Each row below holds a small network's activations on one input, seen along a few directions.
In each table, some parts of the input vary, and every possible input appears once, in random order.
Descriptions start from the smaller parts, as in this example, which fits no table here: one of 5 places around a ring, together with either a single point or one of 11 places around a ring or (one of 3 separate values, together with one of 6 places along a line).
Shared parts are said once, and a part with two or three values counts as separate values.

Other details of the inputs vary at random and push rows far along two fixed directions, the same in every table; ignore that.

A family of inputs:
row 1: [ 2.83 -0.51 -1.50 -1.42 -0.76 -2.19 -0.43  1.29  0.49  2.68 -0.46  1.92]
row 2: [-2.18  0.89 -4.63  0.62 -1.10  7.42 -3.10 -3.98 -0.57 -6.79 -1.93  1.23]
row 3: [ 0.99 -6.86 -4.55  3.66  1.63  3.34  5.53 -0.65 -0.99  2.68 -2.31  4.32]
row 4: [-0.14 -4.82 -7.60  6.98  2.72 -1.98  4.40 -1.03 -1.38  0.64 -1.92  0.46]
row 5: [ 3.41  0.11  3.70 -1.64 -0.10 -2.70  1.14  1.30  2.41  0.79 -0.83 -0.69]
row 6: [-2.81  1.84 -0.14 -3.43 -0.08  2.81 -6.64 -2.39 -0.21 -6.72 -1.04 -0.91]
row 7: [-1.08  0.99  4.05  0.02 -1.08 -1.84 -0.83  0.72 -0.19  3.25  2.84  1.98]
row 8: [-0.05 -0.17  3.08 -2.74  1.56 -2.35  1.47  2.94  1.37  0.92  0.11  0.58]
row 9: [ 1.80 -0.71  3.87 -1.64 -0.47 -1.36  2.27  0.86  2.29  0.37  2.52 -0.33]
row 10: [ 1.05  1.00  1.34 -2.10 -1.37 -0.63  2.16  2.92 -2.15  2.16  2.65 -3.93]
row 11: [-0.59  1.82  1.86 -1.66 -1.06 -2.16 -1.14 -0.70  0.53  3.73  3.55  2.06]
row 12: [-1.07  1.12  0.16 -2.73 -1.03  2.29 -4.21 -0.78  0.79 -2.95  2.18 -0.29]
row 13: [ 2.71  0.31 -4.08  0.50 -1.32 -0.36  1.84  0.36  0.13  1.49 -2.39  3.34]
row 14: [-0.73 -0.82 -3.94  1.08 -0.54  6.53 -2.64 -2.81 -3.93 -4.37 -6.45 -4.51]
row 15: [-1.22  2.70  1.02  3.50  2.24 -4.11  0.14  0.19  1.67  2.57  4.22 -2.69]
row 16: [-0.12  2.75  2.58 -0.98 -0.60 -1.12  1.41  0.49 -2.81  4.20  2.19 -2.89]
row 17: [ 2.10  0.31  2.61 -1.15 -1.03 -2.59 -1.31  3.52  0.58  1.69 -0.11  0.73]
row 18: [-3.17  1.38  3.54  0.17  0.41  4.95 -3.95 -5.86  0.97 -5.29 -1.56 -1.51]
row 19: [-2.57  4.98  0.86 -1.26 -1.55  1.84 -2.80 -2.53  0.75 -1.59  1.30  1.19]
row 20: [-1.39  1.10  4.31 -0.95  1.06 -0.91  0.92  0.63  1.72  3.61  1.61  1.10]
row 21: [ 1.79  0.45  2.86 -2.11  1.16 -1.66  0.39  3.43  2.39  2.07 -1.28 -0.12]
row 22: [ 0.75  3.00  0.01 -3.02 -1.29 -3.28  1.19  1.95  0.70  0.17  1.48  2.13]
row 23: [ 0.94 -2.02 -2.56  0.09 -0.19 -0.46  3.78  0.73 -4.61  1.63 -1.79 -1.56]
row 24: [ 2.07 -5.85 -2.42  2.51  1.01 -0.08  5.31 -2.45 -1.29  0.31 -3.22  3.30]
row 25: [ 0.58 -0.46  2.81 -1.06 -1.29 -1.26 -0.26  3.07  0.33  1.27  3.32  1.12]
row 26: [-0.86  2.29 -0.77  1.95  0.95 -2.37 -2.82  1.44  3.06 -2.06 -0.31 -5.43]
row 27: [-3.19  0.97  2.15 -1.68 -0.10  3.18 -6.36 -0.94 -0.94 -7.22 -1.72 -1.00]
row 28: [ 0.16 -5.80 -8.62  8.52  2.20  1.06  4.52 -1.73 -1.11  0.79 -0.63  0.40]
Each input here is: one of 4 places along a line, together with either one of 2 separate values or one of 5 places along a line.
Q: The inputs of row 27 and row 25 match in every part but the place on the line of 4. If row 24 is changed in the same way as row 27 into row 25, which row does it become?
A: row 9
Q: Which other rows does row 23 become when the choice among 2 separate values takes its other values? List them by row number.
A: row 4
Q: Which other rows does row 17 become when the place on the line of 5 takes its other values? List them by row number.
A: row 1, row 5, row 13, row 21
Q: Which other rows does row 28 become when the choice among 2 separate values takes its other values? List them by row number.
A: row 10
